These are the activations of a small neural network, seen along a few directions. Each row is one input.
Each table varies a few parts of the input and shows all the possible inputs, shuffled.
A made-up example of a description, with smaller parts first: one of 5 places around a ring, together with either a single point or one of 11 places around a ring or (one of 2 separate values, together with one of 6 places along a line).
Shared parts are said once, and a part with two or three values counts as separate values.

Rows:
row 1: [2.893,3.003,1.483,-0.966,-4.646,-0.823,1.923,0.635,1.519,0.488,-1.486,-1.005]
row 2: [1.308,4.942,-1.103,1.102,6.508,5.193,-2.381,-2.852,-6.351,-1.712,1.143,2.799]
row 3: [-0.316,1.534,2.036,2.210,-4.448,-1.100,1.813,1.584,1.087,0.053,0.392,-3.051]
row 4: [4.718,-1.944,1.784,-1.119,-1.090,-0.230,4.029,1.447,0.427,-1.815,-0.421,0.168]
row 5: [-4.414,4.096,2.873,1.343,5.078,1.191,-2.835,-5.380,-6.022,-1.858,0.442,-0.038]
row 6: [-1.694,5.252,2.925,-1.261,4.801,1.446,-3.173,-5.801,-5.675,-1.281,-1.423,2.486]
row 7: [1.286,-0.453,3.841,1.099,-1.714,-3.167,2.006,2.414,0.415,-0.717,1.616,-2.888]
row 8: [-0.758,0.565,-0.001,-4.118,-0.739,-0.791,-0.568,2.629,3.854,1.698,-1.362,0.611]
row 9: [-2.216,0.407,0.330,0.647,-3.875,-0.090,0.721,1.794,1.605,2.414,0.153,-2.703]
row 10: [-0.469,-2.163,-1.581,-2.943,-0.007,1.775,1.551,2.536,3.534,0.178,-1.531,1.619]
row 11: [-1.268,2.757,1.475,0.071,5.406,3.866,-1.288,-5.830,-5.896,-2.838,-1.623,3.881]
row 12: [0.878,7.469,0.368,-0.206,5.875,2.796,-4.239,-2.921,-6.031,-0.167,1.330,1.342]
row 13: [2.530,0.053,2.928,-3.151,-0.427,-1.993,0.425,1.683,3.452,0.232,0.320,0.099]
row 14: [4.276,-4.590,0.843,1.503,-0.836,-2.109,1.529,1.313,-0.101,-1.477,-0.912,-0.886]
row 15: [1.019,1.822,-0.244,-2.503,-4.080,0.224,0.810,0.744,2.085,2.980,-1.640,-0.611]
row 16: [-1.073,-4.099,-3.920,0.258,-0.032,0.109,0.340,1.363,3.048,2.461,-2.357,0.453]
row 17: [4.377,1.013,3.303,-2.075,-1.896,-2.782,2.085,1.413,1.001,-0.589,-0.185,-1.090]
row 18: [2.849,-2.786,1.345,-2.137,0.399,0.530,2.534,1.623,2.958,-1.093,0.078,1.152]
row 19: [-1.806,6.304,0.441,2.364,6.179,2.563,-3.968,-2.650,-6.232,-0.776,3.182,-1.261]
row 20: [0.225,-0.714,-0.475,2.427,-5.389,-2.094,1.258,0.341,0.338,-0.646,1.569,-1.406]
row 21: [-0.650,-1.705,-2.773,-2.307,-0.467,2.000,2.481,1.724,3.212,2.652,-1.816,1.925]
row 22: [-0.884,-4.487,-2.788,-0.315,0.398,-0.085,-0.547,2.075,3.447,-0.001,-2.117,0.141]
row 23: [1.082,2.909,-2.503,3.381,7.050,3.352,-4.344,-3.641,-6.159,-2.134,0.713,0.921]
row 24: [1.782,-2.609,1.282,1.258,-2.635,-4.170,1.548,1.189,-0.363,-1.350,2.706,-1.317]
row 25: [-3.519,-2.330,-3.307,-0.160,-1.750,-2.035,0.357,1.445,2.506,2.573,1.207,0.203]
row 26: [-1.609,-1.809,-2.211,0.906,-4.727,-1.126,0.345,0.422,0.985,1.636,1.408,-1.077]
row 27: [-1.047,4.535,-2.062,2.853,5.333,1.456,-4.432,-3.980,-6.419,-1.719,4.371,0.430]
row 28: [-1.474,0.745,0.054,2.359,5.909,2.069,-3.194,-6.556,-5.769,-3.223,-1.988,1.986]
row 29: [1.322,-1.139,-1.756,-1.381,-3.317,2.879,2.733,0.702,1.696,1.663,-1.775,0.712]
row 30: [-3.914,-0.720,0.424,-0.961,-0.494,-1.029,-0.408,3.492,3.548,1.115,0.281,-1.469]
row 31: [3.191,-0.011,-0.016,0.077,-3.905,1.811,3.729,0.714,0.995,-0.787,-1.691,0.403]
row 32: [-0.961,1.074,-1.238,-3.523,-1.215,-0.601,0.391,1.864,3.483,4.073,-1.719,0.778]
row 33: [-3.305,-2.708,-2.202,-0.700,-1.302,-2.153,-0.576,2.045,3.049,0.153,1.454,-0.032]
row 34: [-0.008,-3.331,0.797,0.193,-1.106,-3.347,0.097,1.262,2.356,-0.792,3.095,-0.271]
row 35: [-3.655,2.358,0.415,1.843,4.259,0.091,-3.234,-6.723,-6.190,-2.782,1.584,1.524]
row 36: [0.852,-3.739,-2.765,1.179,-2.964,0.982,0.259,0.486,1.370,1.588,-2.278,-0.620]
row 37: [-4.170,-0.259,-0.739,-0.427,-0.964,-0.927,0.522,2.892,3.020,3.474,-0.059,-1.329]
row 38: [2.444,-5.245,0.257,0.487,0.727,-1.328,0.260,1.306,2.644,-0.932,-0.486,-0.076]
row 39: [-0.530,-1.284,3.418,0.015,-0.248,-2.289,0.382,2.607,3.027,-0.051,2.014,-1.732]
row 40: [2.707,-2.710,-0.939,2.678,-3.647,-0.062,1.059,0.591,0.549,-0.690,-2.191,-0.769]
- What do these inputs look like to the network? => one of 5 places around a ring, together with either one of 2 separate values or one of 6 places around a ring
- Changing only the place on the ring of 5 turns row 9 into row 15. The same change can be made to row 39. Which row results? => row 13
- Changing only the place on the ring of 5 turns row 8 into row 30. The same change can be made to row 32. Which row results? => row 37
- Change only the choice among 2 separate values in row 11. List by row number the other rows that result. => row 2
- Change only the place on the ring of 6 in row 26. List by row number the other rows that result. => row 20, row 24, row 25, row 33, row 34
- List by row number the other rows that have the place on the ring of 5 in common with row 22. => row 14, row 16, row 23, row 28, row 36, row 38, row 40

Rows:
row 41: [-1.427,-3.224,-1.729,-1.142,-5.780,0.066,3.515,5.189,6.342,2.874,-0.706,-1.216]
row 42: [-0.593,3.701,0.187,-0.917,6.562,3.857,-2.521,-4.933,-5.163,-1.879,-0.938,3.489]
row 43: [-1.472,-3.461,-0.412,-1.810,-4.995,-2.803,2.145,4.997,6.769,3.187,-0.445,-1.938]
row 44: [4.267,5.569,4.826,3.644,3.318,-0.044,-1.980,-5.336,-8.783,-4.751,2.165,-0.946]
row 45: [1.863,-5.564,-1.103,-1.500,-4.247,-1.811,3.262,4.947,6.275,1.335,-1.044,-0.585]
row 46: [5.140,-3.332,4.249,2.046,-7.839,-3.441,5.787,4.007,2.870,-1.743,0.928,-3.820]
row 47: [1.439,-4.435,-0.585,-3.294,-4.505,-0.568,3.863,4.054,6.538,1.573,-2.720,0.664]
row 48: [-2.109,5.748,-0.252,-0.565,5.781,3.198,-3.349,-4.039,-5.272,-0.831,1.048,2.295]
row 49: [-3.808,4.751,-0.764,1.629,5.564,1.500,-4.789,-3.939,-5.123,0.362,0.556,0.158]
row 50: [-0.097,2.311,-0.463,0.959,6.709,2.565,-3.133,-3.953,-5.203,-2.241,0.734,2.147]
row 51: [-0.686,-4.964,-2.735,-0.303,-5.876,-3.329,1.511,3.815,5.965,3.223,-0.814,-1.784]
row 52: [-2.517,2.899,-1.220,1.252,5.309,0.811,-4.311,-4.808,-5.214,-1.109,1.236,1.535]
- What do these inputs look like to the network? => one of 2 separate values, together with either a single point or one of 5 places around a ring
- Changing only the choice among 2 separate values turns row 49 into row 43. The same change can be made to row 44. Which row results? => row 46
- Change only the choice among 2 separate values in row 51. List by row number the other rows that result. => row 52

Rows:
row 53: [-2.374,-0.562,-1.959,1.777,1.087,-0.871,-2.047,-0.801,-1.093,-0.166,2.237,-0.347]
row 54: [-2.312,-2.932,-3.430,-2.269,-7.098,-0.533,2.805,5.187,7.619,5.165,-2.165,-1.179]
row 55: [-2.783,4.920,2.204,-0.429,1.959,0.160,-1.561,-1.715,-2.508,0.307,1.295,-0.404]
row 56: [-4.160,-0.114,0.149,2.264,0.683,-1.788,-2.181,-0.924,-1.197,-0.579,2.183,-1.398]
row 57: [-0.951,4.445,0.153,-0.954,2.167,1.162,-1.804,-1.494,-2.410,0.586,1.202,0.758]
row 58: [4.387,-1.937,0.551,-0.049,-0.835,1.322,2.297,-0.921,-0.484,-2.035,-1.932,1.406]
row 59: [0.457,1.838,-0.911,-2.369,3.156,3.207,-0.850,-2.219,-1.141,0.053,-2.771,3.076]
row 60: [1.589,1.268,3.545,1.848,-2.259,-2.328,0.721,-0.672,-1.759,-1.463,1.278,-2.274]
row 61: [2.152,-4.572,2.077,-2.947,-4.885,-4.325,3.669,5.850,7.451,1.159,0.186,-1.507]
row 62: [3.737,-0.686,1.223,1.103,-0.410,0.604,1.646,0.456,-0.774,-1.703,-0.613,-0.456]
row 63: [3.283,0.872,1.409,1.375,-1.930,-1.280,0.884,-0.312,-1.653,-1.373,1.348,-1.038]
row 64: [-1.722,-2.114,-2.068,1.614,2.575,0.730,-1.457,-0.125,-0.313,-0.068,0.169,0.230]
row 65: [-1.039,-3.360,-2.862,0.267,2.205,1.102,-0.682,-1.402,-0.329,-0.263,-1.346,2.002]
row 66: [-0.264,2.934,-0.082,-1.230,3.583,2.837,-1.440,-0.908,-1.410,0.381,-1.072,1.131]
- What do these inputs look like to the network? => either one of 2 separate values or (one of 3 separate values, together with one of 4 places along a line)
- Change only the place on the line of 4 in row 58. List by row number the other rows that result. => row 60, row 62, row 63
- Which other rows belong to the same alternative as row 54? List them by row number. => row 61

Rows:
row 67: [2.636,-0.352,0.102,-0.905,-2.355,0.508,2.058,1.502,1.557,0.365,-1.192,0.004]
row 68: [-0.790,-1.352,0.784,1.780,-1.211,-1.917,0.077,-0.351,-0.477,-0.920,1.191,-1.108]
row 69: [-3.739,1.317,-1.085,-0.426,0.970,-0.035,-1.696,0.799,0.912,1.897,0.929,-0.477]
row 70: [0.798,6.584,2.471,1.251,5.786,2.563,-2.952,-5.440,-7.799,-2.825,1.040,1.208]
row 71: [1.190,-2.131,-0.680,2.103,-0.515,-0.433,0.126,-0.235,-0.696,-1.138,0.501,-0.549]
row 72: [-1.647,-0.351,-3.041,-0.283,1.234,1.868,-0.906,-0.351,0.173,1.362,-0.956,1.209]
row 73: [-0.819,-1.170,-2.366,-1.361,2.381,2.029,-0.767,-0.641,0.535,0.496,-1.641,2.290]
row 74: [-0.919,-0.531,0.965,1.664,-0.899,-2.605,-0.341,0.739,-0.122,-0.659,2.777,-1.874]
row 75: [0.796,0.443,1.557,-1.238,-3.085,-1.100,1.703,1.175,1.914,0.759,-0.609,-0.757]
row 76: [1.984,-2.875,0.021,1.153,0.868,-0.391,0.393,-0.394,-0.441,-1.854,-0.436,0.358]
row 77: [3.428,-1.257,0.920,-1.891,-0.945,0.806,2.426,1.232,1.830,-0.246,-1.942,0.931]
row 78: [0.714,1.236,1.788,-1.298,-2.808,-1.903,1.091,2.332,2.128,1.246,0.824,-1.552]
row 79: [-3.634,0.439,-1.435,-0.551,0.580,0.609,-1.213,-0.366,0.486,1.516,-0.486,0.317]
- What do these inputs look like to the network? => either a single point or (one of 3 separate values, together with one of 4 places along a line)
- Change only the choice among 3 separate values in row 71. List by row number the other rows that result. => row 67, row 72

Rows:
row 80: [0.851,-5.432,-1.491,0.902,-0.835,-1.061,1.297,2.485,2.987,0.359,-0.272,-0.544]
row 81: [-3.089,2.417,2.273,1.535,2.413,-2.531,-2.398,-2.015,-3.588,-1.193,2.754,-1.155]
row 82: [-1.118,3.107,2.413,0.648,3.678,-0.985,-2.085,-0.873,-3.050,-0.956,2.312,-1.021]
row 83: [1.301,-0.710,-0.534,-0.894,4.453,3.106,-1.130,-2.287,-1.760,-2.089,-2.260,2.569]
row 84: [-3.532,2.864,-2.910,0.974,2.302,3.142,-2.157,-1.418,-2.034,1.849,0.024,0.518]
row 85: [-0.211,0.079,-1.789,-3.078,-3.109,1.377,1.880,2.426,3.661,3.158,-3.762,1.004]
row 86: [-0.622,-1.247,-1.832,2.124,4.228,1.417,-2.068,-1.366,-2.342,-1.924,0.347,1.022]
row 87: [8.418,3.901,4.963,4.789,-1.840,-0.676,0.703,-4.377,-7.597,-4.786,1.011,-1.826]
row 88: [0.416,-0.552,2.674,-0.446,-1.991,-2.860,0.821,3.499,2.975,0.290,2.005,-2.257]
row 89: [0.819,3.922,3.647,-2.044,3.955,0.889,-0.857,-1.938,-2.010,-1.112,-0.261,0.711]
row 90: [0.147,3.644,2.386,-1.314,3.569,-0.523,-1.599,-1.726,-2.677,-1.010,1.841,0.419]
row 91: [-1.513,-1.373,2.670,0.161,-3.408,-4.090,0.293,2.397,2.366,0.036,2.479,-2.571]
row 92: [1.625,0.122,2.582,-2.214,-2.037,-2.626,1.533,2.643,3.267,0.226,1.479,-0.605]
row 93: [-1.084,-6.193,-1.487,1.656,-2.248,-2.166,0.854,1.220,2.612,0.174,0.270,-0.804]
row 94: [2.051,-4.886,-1.526,-1.032,-0.926,-0.900,1.840,1.719,3.052,0.271,-0.790,1.033]
row 95: [-0.671,-0.179,-2.988,-2.261,-3.454,0.473,1.049,2.273,3.497,3.322,-1.511,0.503]
row 96: [-1.721,3.385,-1.297,-1.953,2.463,4.753,-1.178,-2.086,-1.669,1.779,-2.608,2.464]
row 97: [0.626,-0.828,-1.811,0.007,4.084,1.798,-1.732,-2.136,-2.196,-2.004,-0.125,2.390]
row 98: [-5.463,2.280,-3.184,1.971,1.087,1.722,-2.384,-2.794,-2.233,1.591,0.534,0.249]
row 99: [-1.824,-0.676,-3.169,-0.409,-3.351,0.342,0.461,2.908,3.579,3.323,-1.008,-1.350]
row 100: [2.155,0.522,3.640,-2.848,-1.634,-1.539,2.490,2.598,3.831,0.000,-0.696,-0.187]
row 101: [2.576,-4.645,-0.457,-1.862,-0.547,0.070,2.660,1.746,3.357,0.056,-2.986,1.326]
row 102: [8.516,0.496,5.207,3.193,-7.228,-1.873,5.769,0.265,-2.713,-4.126,1.256,-3.122]
row 103: [-2.326,3.246,-2.694,-1.063,2.137,3.503,-1.787,-2.065,-1.996,1.829,-0.426,2.111]
row 104: [-3.719,-1.389,-3.321,0.328,-4.718,-0.756,0.029,1.566,3.351,3.036,-0.482,-1.813]
row 105: [-2.606,-1.873,-1.965,3.129,2.958,-0.007,-2.305,-2.664,-2.672,-2.102,0.877,0.933]
- What do these inputs look like to the network? => one of 2 separate values, together with either a single point or (one of 3 separate values, together with one of 4 places along a line)
- Changing only the choice among 2 separate values turns row 85 into row 96. The same change can be made to row 95. Which row results? => row 103
